These are the activations of a small neural network, seen along a few directions. Each row is one input.
In each table, some parts of the input vary, and every possible input appears once, in random order.
A made-up example of a description, with smaller parts first: one of 6 places along a line, together with either a single point or one of 9 places along a line or (one of 2 separate values, together with one of 8 places around a ring).
Shared parts are said once, and a part with two or three values counts as separate values.

Other details of the inputs vary at random and push rows far along two fixed directions, the same in every table; ignore that.

A family of inputs:
R1: [  1  -6 -18  48  48  44 -17 -40  -6  31 -48]
R2: [ 43  12  85  36  24 -22  34 -32  37 -67  89]
R3: [-35 -18  21  38  58  45 -12 -40 -17  34 -29]
R4: [ 66   3  98   9 -35  13 -13 -15  71 -62  56]
R5: [-11 -29  25  48  53  27 -34   8   4  45 -46]
R6: [-57  22 -32 -44 -97 -54  19  73 -35   6  44]
R7: [ 70  15  49  32 -21   6  26   7  47 -89  55]
R8: [ 56  14  70  31   0   3  59 -17  70 -71  57]
R9: [ 41  39  58  33   0  18  34 -53  43 -98  57]
R10: [ 12 -75 -19  33  86  24 -20   5 -10  56 -35]
R11: [ -23   14  -40  -76 -109  -91    9   35   16  -12   69]
R12: [-34  37 -43 -41 -76 -95  57  33   2 -10  74]
R13: [  7 -22   5  -9  55  52 -28   2 -46  43 -56]
R14: [ 30  22  67  11  11  21  54 -46  58 -89  63]
R15: [ 35 -66 -18  46  57  19 -76 -35  -2  57 -56]
R16: [ 54  24  76   2  -1  42  15  -7  51 -77  71]
R17: [ 50  31  60   8   5  25  50 -36  71 -77  61]
R18: [-13 -25  -6  16  60  47 -23 -14  20  30 -49]
R19: [-66  47 -25 -27 -98 -71  39  46 -20  13  42]
R20: [-68   6 -86 -79 -41 -26  14  47 -63  51 -46]
R21: [-65  25 -97 -82 -90 -42 -39  19 -66  58 -69]
R22: [ -4 -42   7  46  84   9 -49  -1  -8  67 -36]
R23: [ 50  26  69  -6 -11  37  14  -2  40 -77  77]
R24: [ -2   2  12   6  53  35  -7 -23 -29  50 -57]
R25: [-67  39 -92 -57 -99 -40   4  48 -51   6  17]
R26: [ 13 -11 -30  -1  38  38 -22  -4 -41  26 -71]
R27: [ 68  31  59  53 -10  -1  39 -24  55 -80  51]
R28: [ 18 -70  16  31  63  25 -78 -25  -2  78 -41]
R29: [  62   49   64   11    8    8   42  -52   25 -103   35]
R30: [ 65  54  88 -15  11  17  14 -12  49 -79  37]
R31: [ 70 -11  76   0 -30  12   8 -17  86 -74  49]
R32: [ 13   6 -19  20  48  30  -8 -34 -30  32 -72]
R33: [-85  39 -15 -24 -92 -76  44  35 -31  -4  47]
R34: [ 57  25  70  26   8 -25  32 -16  47 -51  90]
R35: [-93  18 -70 -60 -34 -45  33  10 -66  43 -41]
R36: [ -8 -11 -14 -16  54  26 -13  -4  -9  35 -74]
R37: [ 12 -46 -11  37   8  25 -60 -18   2  41 -66]
R38: [ 34 -62 -24  58  84  27 -43  -8 -28  43 -38]
R39: [-88  47 -50 -52 -72 -40  -8  44 -24  30  10]
R40: [-54  29 -33 -38 -70 -99  62  21 -10 -26  77]
R41: [-14 -39  -1  34  47  18 -13   9  15  36 -51]
R42: [-24 -50  12  52  60  22  15 -25  -4  30 -43]
R43: [  0 -21 -11  56  36  13 -32   2   1  27 -57]
R44: [ 17 -68   6  44  90  33 -44   3 -28  64 -24]
R45: [ 38  47  72  11  -9  21  32 -28  53 -64  69]
R46: [-22  -6  20  10  58  29  -4 -34 -40  35 -52]
R47: [ -60   22 -101  -63  -56  -30   -8   43  -89   45  -50]
R48: [ 10 -31 -15  19  22  56 -70 -42   5  36 -65]
R49: [ 58  11  55  -7   3  40  35 -10  66 -88  63]
R50: [ -5  30 -49 -27 -77 -78  22  47 -14 -32  68]
R51: [-62  38 -84 -49 -91 -36   6  44 -39   4  12]
R52: [-58  27 -30 -42 -99 -58  24  73 -26   4  44]
R53: [  4   8 -24   5  42  22 -32 -11 -24  26 -80]
R54: [  1 -11  -9  -2  58  32  12 -27 -15  41 -66]
R55: [ -38   47  -40  -16  -79 -104   44   12  -22  -41   74]
R56: [ 60  -6  59   8 -11  13  41  15  54 -82  65]
R57: [-83  20 -87 -79 -90 -37  22  57 -39  17  21]
R58: [ -9  -4 -23  33  42  37 -41 -17   0  25 -55]
R59: [ 15 -77 -20  31  86  27 -23   5 -17  54 -30]
R60: [ 78  25  48  37  14 -25   5 -12  60 -82  65]
R61: [  6 -23  15 -26  29  47 -61 -26 -21  57 -77]
R62: [-13  51 -46 -13 -76 -93  37  20  -8 -23  66]
R63: [-71  17 -65 -69 -41 -21  -7  50 -78  64 -42]
R64: [-73   5 -93 -86 -48 -28  11  51 -75  53 -43]
R65: [ -40   29  -61  -31 -105  -62   20   63  -34  -15   33]
R66: [ 63   7  66 -23 -23  36   0 -38  86 -78  51]
R67: [  9 -38  -7 -35  35  44 -40 -29  -6  47 -85]
R68: [  4 -61   0  35  53  40  -5  12   3  34 -43]
R69: [ 51  26  81 -21 -39  31 -20 -30  67 -66  61]
R70: [-12 -33   2  74  50  17  -5 -32 -19  21 -48]
R71: [ 14 -65   7  46  89  31 -41   3 -21  65 -28]
R72: [  7 -60  -7  45  99  16 -33  -8  10  56 -48]
Each input here is: one of 3 separate values, together with one of 4 places along a line, together with either a single point or one of 5 places along a line.
The inputs of R41 and R72 match in every part but the place on the line of 4. If R6 is changed in the same way as R41 into R72, which row does it become?
Answer: R44
The inputs of R28 and R69 match in every part but the place on the line of 4. If R50 is changed in the same way as R28 into R69, which row does it become?
Answer: R51
Change only the place on the line of 5 in R29. List by row number the other rows that result.
Answer: R26, R32, R47, R53
Change only the choice among 3 separate values in R67. List by row number the other rows that result.
Answer: R21, R61
Change only the place on the line of 4 in R67. List by row number the other rows that result.
Answer: R11, R31, R66
List by row number the other rows that have the place on the line of 4 and the choice among 3 separate values in common with R50.
Answer: R15, R38, R55, R60, R62
Change only the place on the line of 4 in R10. List by row number the other rows that result.
Answer: R20, R49, R68
List by row number the other rows that have the place on the line of 4 and the choice among 3 separate values in common with R45.
Answer: R3, R16, R23, R39, R69
Change only the choice among 3 separate values in R17. List by row number the other rows that result.
Answer: R1, R45

A family of inputs:
R73: [-47 -21 -72   8 -31 -37 -22  28 -50  51 -12]
R74: [ -3  24 -26 -59 -63 -18  37  26  -7  -9   7]
R75: [ 18  35  -4 -33 -44  -9 -10   8  26 -36  14]
R76: [  7 -29  15  37  86  37 -19  -8 -27  55 -51]
R77: [ 52  27  54  36 -19 -12  29  -1  67 -87  62]
R78: [-28 -54  -8  29  85  38 -13 -27 -14  57 -60]
R79: [-64  21 -27 -35 -39 -50  26  31 -53  32   2]
R80: [-62  36 -67 -32 -51  -8  -3  13 -49  20 -26]
R81: [ 66   6  54 -11  16   0  18 -11  50 -63  67]
R82: [ 44  21  55   4  23  59  17 -22  26 -66  25]
R83: [ 30  -8  45  50  61  21  -4 -40  -4  -1 -22]
R84: [ 12 -45   4  29 104  45 -38 -11 -19  67 -59]
R85: [ 72  46  57   2  -3 -15  16 -16  50 -80  69]
R86: [ 20 -17  48  36  22  42 -40 -44  34  23  -9]
R87: [ 56  -4  77 -18   5  33 -13 -10  42 -58  12]
R88: [ 44   1  36  49  62  23 -12 -26   2   1 -20]
R89: [ 35  46  39 -34 -37  17  40   0  26 -89  57]
R90: [ 44 -58  25  31  70  32 -21 -16   8  14  -7]
R91: [-44 -12 -50 -21 -52 -43   6  48 -37  24  30]
R92: [  8 -50   5  18  52  46 -71 -25 -15  48 -95]
R93: [ 42  54  29 -17 -43   8  29 -16  27 -93  48]
R94: [-24 -55  -1  36 100  47 -14 -32 -26  72 -75]
R95: [-10  24 -37 -38 -48 -58   3  11  -5  -8  33]
R96: [-42  21 -48 -66 -54 -19  -9  45 -16  18  -7]
R97: [-32  -6 -25   0 -37 -25  15  46 -12   8  26]
R98: [-19 -62  21  34  68  70 -57 -28  -2  96 -61]
R99: [-31  -2 -63 -25 -55 -61  -8  23 -32  22  14]
R100: [-52  -4 -61  13 -43 -39  -7  37 -31  35  -6]
R101: [ 80  25  39  -5 -18  16  29 -26  46 -67  20]
R102: [ 36  -8  43  39  49  20  10 -53  40 -39   7]
R103: [ -9  23  11 -17 -43 -28  49  20  30 -47  54]
R104: [-62  16 -60 -12 -55 -51  17  21 -15  20  -6]
R105: [-67  28 -49 -26 -46 -53  19   3 -33  22  -5]
R106: [-75 -16 -59  -4 -21 -28   1  52 -30  57 -27]
What is each input in this table made of?
Answer: one of 2 separate values, together with either a single point or one of 5 places along a line or one of 11 places around a ring
The inputs of R85 and R84 match in every part but the choice among 2 separate values. If R88 is changed in the same way as R85 into R84, which row does it become?
Answer: R76
Change only the place on the line of 5 in R93. List by row number the other rows that result.
Answer: R75, R80, R92, R101
Change only the place on the line of 5 in R96. List by row number the other rows that result.
Answer: R74, R82, R87, R89
Change only the choice among 2 separate values in R73. List by row number the other rows that result.
Answer: R91

A family of inputs:
R107: [ 53  16  30  -4 -25  -8   6  10  39 -58  53]
R108: [ 25 -17  19  35  57  54 -26 -51   3  13 -60]
R109: [-56   7 -50 -23 -18 -33  18  34 -49  35 -17]
R110: [-48  19 -53 -28 -43 -23 -24   1 -37  37 -41]
R111: [ 20 -32  12  57  82  28  -7 -31  -6  29 -33]
R112: [ 29 -36  24  12  67  68 -25 -28   2  19 -50]
R113: [ 53 -14  43   2  25  36 -22 -14  30 -26  11]
R114: [ 41  14  35   7  -6 -24  35   6  35 -60  67]
R115: [ -5 -48   5  33  94  67 -22 -18 -23  50 -66]
R116: [ 38 -30  14  14  61  50 -36 -22  -2  20 -55]
R117: [-37   6 -36   6 -45 -49   2   8 -12   8  12]
R118: [ -8 -69  -7  46  95  39 -32 -11 -18  72 -52]
R119: [-58 -21 -38 -16 -33 -34  -6  32 -20  46  -1]
R120: [ 26  20  43  -7 -12 -15  39   5  24 -51  73]
R121: [ 42 -16  53   6  25  38 -23 -18  37 -15   2]
R122: [-22  -2 -43 -16 -45 -37  -3  38 -22  20   8]
R123: [-23  23 -39 -34 -37 -17   4   5 -21   5 -20]
R124: [-73   9 -37 -35 -28 -13  11  29 -36  40 -19]
R125: [ 37  36  39   8   1   5  36 -16  30 -72  37]
R126: [-36  -4 -59  -4 -38 -38 -14  26 -28  38 -13]
R127: [-28   0 -42  -3 -37 -50   6  20 -12   8  13]
R128: [-53   5 -19 -21 -27 -32  19  26 -23  34  14]
R129: [-36   9 -36 -17 -24 -42  24  28 -35  22  13]
R130: [  1 -36   0  53  92  40 -14 -27 -21  43 -66]
R131: [ 38 -22  13  25  61  46 -37 -36   5  14 -56]
R132: [ 23  20   2 -30 -41 -18   0  15  11 -34  28]
R133: [ 10 -26  18  65  74  27 -11 -42  -6  29 -33]
R134: [ 41 -34   9  48  59  38 -41 -23  15  17 -36]
R135: [-62 -12 -36 -15 -18 -34   3  30 -22  52  -1]
R136: [-45  13 -55 -19 -47 -31 -28   6 -33  36 -29]
R137: [-52   5 -37 -53 -41 -13 -21  23 -28  46 -29]
R138: [ 39  23  45 -20  -3  27  29 -11  32 -60  39]
R139: [ 40  29  44  -2   1   9  39  -3  26 -72  43]
R140: [ 11   3  -1  -6 -34 -39  21  22  13 -34  49]
R141: [-27  19 -37 -38 -29  -8  18  18 -26   7 -12]
R142: [ 41  -4  45   6  -9  -8  19   3  42 -59  68]
R143: [-43  16 -23 -54 -48 -10   4  19 -17  19 -12]
R144: [-40   5 -57 -44 -30 -12  -4  22 -43  37 -39]
R145: [-30  31 -40 -31 -37 -17  19   7 -20   1 -10]
R146: [ 51 -11  42  57  26  21 -16 -32  35 -27   9]
R147: [ 23 -51  33  42  54  45 -33 -11  19  32 -25]
R148: [ 21 -47  25  33  56  50 -44 -11  18  38 -35]
R149: [-57   4 -52   8 -22 -47   1   8 -30  39  -8]
R150: [ 13  32  56 -15 -22 -10  45   6  33 -60  63]
R151: [ -3  23  20 -21 -18 -15  37  16   4 -36  46]
R152: [-65   3 -42 -41 -24   2   1  19 -34  52 -38]
R153: [ -9 -34   3  63  88  42 -20 -40 -23  49 -71]
R154: [ 36  15  38  27  31  41   8 -47  25 -36 -10]
R155: [ 42   8  39  -3 -30  -8  12  13  38 -54  67]
R156: [ 16  33   6   2 -52 -27  -2  -2  25 -41  41]
R157: [ 42  32  42 -41 -37   1  11   1  33 -66  51]
R158: [ 30  26  23  10 -18 -36  35  -2  36 -60  65]
R159: [ 28  40  44  18  -3   8  30 -29  29 -69  33]
R160: [ 42  15  34 -15 -33  -5   4  13  41 -55  64]
R161: [-37   6 -61 -27 -37 -29 -25  17 -33  39 -32]
What is each input in this table made of?
Answer: one of 5 places along a line, together with one of 11 places around a ring
The inputs of R111 and R128 match in every part but the place on the line of 5. If R127 is changed in the same way as R111 into R128, which row does it become?
Answer: R119
A walk changes only the place on the line of 5. It starts at R150 and steps to R151. List the rest of the walk in order.
Answer: R109, R130, R153
A walk changes only the place on the ring of 11. It starts at R112 and steps to R138. List the rest of the walk in order.
Answer: R115, R151, R120, R118, R142, R155, R160, R113, R157
